These are the activations of a small neural network, seen along a few directions. Each row is one input.
In each table, some parts of the input vary, and every possible input appears once, in random order.
A made-up example of a description, with smaller parts first: line(4) and (point or (values(2) and ring(5)) or line(11)).
Shared parts are said once, and a part with two or three values counts as separate values.

Other details of the inputs shift rows strongly along two fixed directions, in all tables alike. That doesn't count.

Table:
x1: -9 13 -11 -10 6 -8 -25 19 33 24 -15
x2: 19 -3 11 22 5 46 -1 -46 -42 -37 2
x3: -4 26 -3 15 11 -16 -8 10 41 8 -4
x4: -18 9 -20 -16 6 -8 -14 23 41 4 -2
x5: -10 16 15 -21 11 -42 -6 1 31 25 -8
x6: 9 5 -25 2 44 66 -47 -25 18 21 -26
x7: -2 2 -32 3 19 42 -43 5 14 -4 -18
x8: 6 -26 55 -24 -39 -39 39 -31 -84 -26 12
x9: 4 8 -41 27 31 73 -24 -11 28 -13 -2
x10: -14 16 -17 6 -15 -34 7 45 46 -6 15
x11: -7 -7 38 -5 -52 -89 48 33 -28 -16 26
x12: 16 -27 -3 -7 33 78 -1 -60 -38 5 -9
x13: 6 -49 31 -19 -51 -27 39 3 -98 -21 13
x14: 17 -19 3 25 4 49 8 -36 -55 -30 3
x15: 20 -38 28 10 -38 -4 44 -10 -83 -9 14
x16: 11 -27 -11 -3 24 80 -2 -48 -42 -9 -7
x17: -1 17 2 10 -9 -33 2 29 32 27 -1
x18: 1 20 -4 2 19 -7 6 1 53 33 2
x19: -24 10 -19 -20 -11 -33 -7 42 40 -6 7
x20: -5 19 -11 7 10 -5 5 14 50 19 4
x21: -22 15 -10 -14 -10 -43 -19 36 30 -16 -1
x22: -7 6 -24 1 23 38 -35 -11 10 -18 -14
x23: 2 27 5 10 20 -18 -6 -3 45 22 -4
x24: 11 -9 54 -11 -41 -83 56 15 -28 41 16
x25: -17 19 3 -17 5 -40 -11 15 36 13 -9
x26: 19 -24 -13 27 -6 56 -3 -10 -52 -32 4
Each input here is: values(2) and (point or (values(3) and line(4))).
- The inputs of x14 and x22 match in every part but the values(2) part. If x23 is changed in the same way as x14 into x22, which row does it become? => x5
- Which other rows does x19 become when the values(2) part takes its other values? List them by row number. => x10

Table:
x27: 1 0 0 -3 14 -16 9 10 26 49 -6
x28: -11 -30 40 -27 -42 -73 43 10 -64 -15 10
x29: -15 11 14 -23 15 -50 19 0 41 28 2
x30: 5 -32 -4 3 21 61 14 -52 -59 -32 1
x31: -4 -23 9 -5 -21 -22 8 17 -42 -7 -3
x32: 5 10 -14 22 0 22 -1 2 14 -19 8
x33: 11 -8 41 -6 -12 -20 20 -30 -49 1 -1
x34: 7 -27 3 5 13 33 32 -29 -36 3 6
x35: 2 11 -25 17 11 46 -46 -8 -5 -47 -10
x36: 1 13 -17 16 16 40 -20 -19 12 -35 -1
x37: 5 16 -1 16 -12 -17 0 22 22 16 2
x38: 4 23 5 12 -4 -28 1 22 39 34 0
x39: 23 12 -4 18 35 50 -37 -33 8 25 -21
x40: -30 7 12 -24 -24 -88 28 40 28 -6 14
x41: -1 32 -49 34 10 38 -53 37 59 -16 -5
x42: -15 24 -25 3 19 -23 -17 41 75 42 -10
x43: 11 -21 31 -1 -26 -8 16 -24 -70 -31 5
x44: -12 -4 28 -21 -22 -84 22 35 0 36 -4
x45: 3 6 21 -1 2 -13 19 -25 -5 -2 7
x46: -25 23 -37 1 -2 -29 -46 64 57 -7 -11
x47: -23 9 27 -31 -12 -94 16 29 23 27 -4
x48: -19 -5 -13 -6 -8 -11 5 15 -3 -40 12
x49: 13 -7 42 -2 -27 -43 24 -3 -39 20 0
x50: 17 -9 41 -6 2 -2 35 -52 -36 7 10
x51: -10 17 -13 -3 31 -14 4 10 66 40 -2
x52: 22 13 -7 23 27 41 -16 -21 21 33 -10
x53: 10 9 -19 23 7 36 -40 2 1 -15 -16
x54: 20 -9 2 20 4 45 -17 -27 -44 -10 -12
x55: -5 3 -9 -36 3 31 -9 -17 22 -4 6
x56: -4 33 -52 33 20 52 -45 19 63 -32 2
x57: -13 -10 -20 5 -14 -4 14 28 0 -28 15
x58: -16 12 -30 8 1 -18 -17 51 50 9 -4
x59: -8 4 16 -21 18 -34 0 -7 13 27 -12
x60: 1 19 -12 14 23 33 -18 -24 21 -19 -3
x61: -8 -9 -30 5 16 49 -37 -8 -21 -45 -10
x62: 26 -11 23 13 11 32 30 -47 -28 14 10
x63: 18 -13 28 9 -11 3 43 -28 -39 5 15
x64: 13 -23 -10 -22 -2 70 8 -31 -19 -4 13
x65: 9 -4 18 10 -20 -13 36 -7 -18 -3 17
x66: 3 -29 15 -5 -15 -11 16 -3 -56 3 -4
x67: -4 -20 8 -2 -10 -13 40 1 -24 0 14
x68: -4 -26 32 -12 -44 -69 57 28 -39 22 16
x69: -1 -31 6 0 -19 -2 41 -1 -42 -18 17
x70: -3 8 -10 -31 -20 -8 -7 32 44 31 7
x71: 12 -39 -21 18 -9 61 3 -5 -65 -35 5
x72: -16 44 -39 15 16 10 -47 25 76 -35 1
x73: 2 16 1 7 10 9 -24 -14 3 -11 -12
x74: -27 31 -19 -12 31 -29 -14 19 81 17 -7
x75: 12 -10 -18 -23 5 70 -37 -18 -9 7 -12
x76: -4 25 45 -22 -14 -94 14 10 31 38 -1
x77: 21 -33 10 1 24 52 0 -47 -61 18 -16
x78: 5 9 -5 17 -18 -13 -2 27 12 1 5
x79: -10 3 -21 0 30 29 -33 -11 8 -10 -19
x80: -1 -15 23 -49 -25 -10 5 -11 -24 3 5
x81: 10 3 -20 23 -4 41 -39 5 -18 -31 -8
- The inputs of x59 and x77 match in every part but one. If x43 is changed in the same way as x59 into x77, which row does it become? => x53
- What is each input in this table made of? => ring(5) and (point or (values(2) and line(5)))
- Which other rows agree with x34 in the ring(5) part? List them by row number. => x32, x51, x56, x57, x62, x63, x64, x65, x67, x69
- A walk changes only the line(5) part. It starts at x61 and steps to x28. List the rest of the walk in order. => x79, x47, x59

Table:
x82: 22 -12 -7 36 -9 59 -7 -20 -52 -42 5
x83: 2 10 -21 13 32 40 -43 -11 20 8 -23
x84: 27 -5 4 35 17 58 -7 -38 -36 -10 -5
x85: -8 3 -17 -6 5 3 -34 18 9 -3 -14
x86: 9 -16 9 8 1 15 26 -12 -21 13 3
x87: 0 -19 11 -25 8 5 6 -23 -26 1 -2
x88: 5 13 0 4 16 4 8 3 35 35 -5
x89: -11 28 -19 -22 23 -15 -26 26 81 51 -11
x90: -19 -3 0 -27 -24 -55 14 44 18 19 7
x91: -4 10 25 -29 -11 -63 -2 20 19 43 -6
x92: -9 23 -38 14 24 26 -55 19 46 -5 -22
x93: 16 -32 53 -1 -35 -38 53 -18 -87 5 8
x94: -1 -19 -6 -5 2 23 4 -21 -33 -24 0
x95: 0 -2 -15 -1 32 37 -19 -26 9 -3 -12
x96: -12 36 6 -14 22 -12 -27 -19 45 11 -12
x97: -23 1 6 -34 -17 -61 8 32 19 0 3
x98: -2 -16 -13 1 -5 16 7 4 -16 -1 3
x99: -5 -1 -37 -3 30 52 -33 1 25 10 -12
x100: 12 11 -18 38 10 38 -22 -6 -3 -20 -4
x101: -12 -5 6 -5 -42 -54 34 44 -1 -1 20
x102: -2 -23 22 -24 -47 -46 14 27 -50 -14 7
x103: 4 -9 32 0 -29 -52 29 13 -36 4 6
x104: 14 5 -20 32 21 54 -4 -8 12 -3 5
x105: -14 5 -12 -23 14 -7 -17 6 24 0 -7
x106: 5 -9 -12 14 9 33 7 -6 -9 3 1
x107: -3 36 -19 20 17 -13 -11 30 86 28 1
x108: 2 -11 29 2 -33 -49 48 2 -33 -18 28
x109: -29 32 11 -23 -28 -81 -10 46 46 -22 7
x110: -26 44 -10 -10 18 -29 -40 17 71 -6 -11
x111: 14 -18 8 -5 9 29 16 -28 -23 26 -3
x112: -8 5 -11 -10 8 -10 -31 17 16 10 -14
x113: -1 11 -2 -12 22 4 -10 -18 28 20 -8
x114: -4 15 -5 -1 31 35 -32 -39 4 -18 -14
x115: 5 0 -18 11 20 38 -32 -9 -4 -5 -17
x116: -9 -7 -31 -11 12 46 -32 -3 3 -32 -9
x117: -20 14 3 -31 -10 -70 6 47 55 45 3
x118: -12 -3 34 -22 -29 -57 22 -2 -35 -26 10
x119: 16 -42 8 13 -13 44 37 -28 -83 -19 13
x120: 1 -5 -6 6 13 25 3 -21 -7 -15 -1
x121: 23 -26 62 -6 -29 -35 72 -40 -66 7 25
x122: 25 2 23 23 5 24 9 -34 -26 11 -2
x123: -4 -26 38 -25 -30 -51 47 -5 -47 -4 13
x124: -7 35 23 -8 -10 -78 4 35 55 44 -5
x125: 17 -12 46 2 -27 -39 61 -8 -23 31 20
x126: -17 29 2 1 -29 -75 11 53 57 -12 22
x127: 8 17 -18 24 36 46 -19 -24 35 -7 -1
x128: 6 20 -1 26 -1 -12 -9 11 21 0 -1
x129: 2 -11 22 1 -46 -51 27 28 -42 -18 11
x130: 15 -33 23 -25 9 36 20 -58 -65 5 -1
x131: -6 1 -47 12 13 55 -33 13 24 -14 -6
x132: 5 -28 -13 1 -1 59 -6 -28 -46 -43 0
x133: -5 11 2 8 -38 -52 29 48 25 -2 24
x134: -24 23 -2 -11 -27 -75 7 55 53 -9 13
x135: -10 6 19 -25 -15 -67 -4 29 14 29 -5
x136: 0 13 -16 23 -1 1 6 23 29 0 11
x137: -2 3 -26 13 22 43 -17 -15 5 -26 -4
x138: 19 -42 10 6 -27 36 9 -22 -92 -38 2
x139: -7 29 -36 25 23 25 -48 19 47 -7 -18
x140: -16 12 -52 -3 16 39 -47 32 52 -3 -8
x141: 2 3 -14 11 31 38 -12 -27 10 -5 -8
x142: 12 6 -5 5 25 38 -27 -26 2 19 -20
x143: 23 -31 31 -1 3 36 38 -64 -71 -3 5
x144: 5 -40 33 -15 -34 -25 57 -5 -70 9 15
x145: 6 17 -23 25 31 46 -20 -18 32 -17 1
x146: 13 -24 -11 8 22 66 -1 -32 -30 7 -5
- The inputs of x107 and x136 match in every part but one. If x86 is changed in the same way as x107 into x136, which row does it become? => x119
- What is each input in this table made of? => line(5) and (point or (values(3) and line(4)))
- A walk changes only the line(4) part. It starts at x133 and steps to x101. List the rest of the walk in order. => x131, x140
- Which other rows does x134 become when the line(4) part takes its other values? List them by row number. => x116, x126, x132
- Which other rows agree with x120 in the line(5) part? List them by row number. => x99, x103, x104, x105, x106, x110, x112, x115, x123, x128, x144, x145
- Which other rows agree with x125 in the line(5) part? List them by row number. => x88, x89, x91, x96, x111, x113, x121, x122, x124, x130, x142, x143
- Which other rows does x141 become when the values(3) part takes its other values? List them by row number. => x86, x93
- Which other rows does x100 become when the values(3) part takes its other values? List them by row number. => x108, x136
